These are the activations of a small neural network, seen along a few directions. Each row is one input.
Each table varies a few parts of the input and shows all the possible inputs, shuffled.
A made-up example of a description, with smaller parts first: one of 6 places along a line, together with either a single point or one of 9 places around a ring or (one of 3 separate values, together with one of 5 places around a ring).
Shared parts are said once, and a part with two or three values counts as separate values.

Other details of the inputs shift rows strongly along two fixed directions, in all tables alike. That doesn't count.

Rows:
R1: 37  83  -2  104  95  -296  -255  195  14  -194  -250
R2: -55  5  160  62  4  -198  -205  13  -28  -224  113
R3: -4  171  -6  21  59  -284  -247  198  3  -212  -183
R4: 43  113  -190  2  -28  227  234  -195  -24  431  7
R5: 66  94  10  43  85  -236  -264  203  -6  -219  -230
R6: -46  -99  252  153  8  -222  -208  49  -9  -75  -179
R7: 107  190  -248  -59  6  75  128  -135  77  294  385
R8: -17  177  -242  -57  -63  153  332  -7  -49  349  49
R9: 135  53  -292  -32  -11  116  344  -17  14  288  145
R10: 200  225  -423  -188  19  90  76  19  164  183  114
R11: -169  50  185  173  91  -173  -53  198  -207  -20  -261
R12: -229  68  176  94  114  -169  -93  211  -143  -83  -172
R13: 2  124  -221  -111  -47  193  210  -73  49  386  57
R14: -3  175  -220  -61  -100  137  255  -88  0  432  10
R15: -177  19  215  183  114  -100  -80  88  -180  -96  -219
R16: 143  106  -277  -65  0  131  332  -1  -31  304  154
R17: -2  25  172  133  55  -310  -207  150  -111  -97  7
R18: -193  4  187  240  116  -137  -59  75  -151  -61  -227
R19: -171  133  172  158  128  -248  -71  111  -146  -140  -37
R20: 98  109  -270  36  35  143  320  -108  15  294  178
R21: 187  120  -278  12  -45  -16  201  -59  28  384  257
R22: 275  -818  135  -414  -306  590  -153  -293  409  -781  71
R23: 4  -290  243  -121  -115  96  -224  -132  125  -416  -7
R24: -54  -93  310  129  45  -132  -251  -41  -33  -156  -128
R25: 135  199  -253  98  11  -9  182  -145  8  424  288
R26: -161  80  168  103  178  -186  -118  121  -91  -184  7
R27: -15  -17  194  135  64  -208  -228  38  -74  -180  53
R28: -132  -42  232  117  24  -141  -148  108  -117  -51  -303
R29: 133  -739  74  -519  -308  693  -18  -168  312  -915  41
R30: -172  -76  241  198  68  -139  -158  -17  -100  -70  -275
R31: 62  40  -234  -9  -87  181  266  -113  39  428  -43
R32: -116  89  176  205  175  -224  -77  116  -181  -90  -82
R33: 152  -117  -129  -241  -139  261  72  -137  213  67  186
R34: -54  77  134  85  11  -332  -179  131  -83  -101  60
R35: 52  -150  -140  -244  -100  403  119  -220  150  17  104
R36: -102  38  237  96  -13  -255  -196  63  -36  -47  -115
R37: -146  123  125  92  161  -270  -72  221  -129  -78  -27
R38: 169  88  -163  -38  -80  126  177  -121  68  416  94
R39: 141  -190  -79  -250  -120  349  33  -252  237  -56  224
R40: -143  114  144  109  90  -296  -44  204  -158  -111  -73
R41: -185  -3  171  213  85  -199  -44  182  -165  -33  -274
R42: 272  -637  -5  -518  -267  416  -150  -79  353  -770  291
R43: -50  212  -234  -21  50  210  280  -89  -22  365  132
R44: -16  168  -206  -45  -64  190  240  -206  -4  398  58
Each input here is: one of 4 places along a line, together with either a single point or (one of 2 separate values, together with one of 5 places around a ring).
The inputs of R10 and R3 match in every part but the place on the line of 4. If R39 is changed in the same way as R10 into R3, which row does it become?
> R23
The inputs of R26 and R20 match in every part but the place on the line of 4. If R12 is changed in the same way as R26 into R20, which row does it become?
> R41
Which other rows does R15 become when the choice among 2 separate values takes its other values? List them by row number.
> R11
Which other rows does R25 become when the choice among 2 separate values takes its other values? List them by row number.
> R21
A walk changes only the place on the line of 4. It starts at R18 and steps to R15. List the rest of the walk in order.
> R29, R43
Which other rows does R38 become when the place on the ring of 5 takes its other values? List them by row number.
> R11, R16, R17, R28
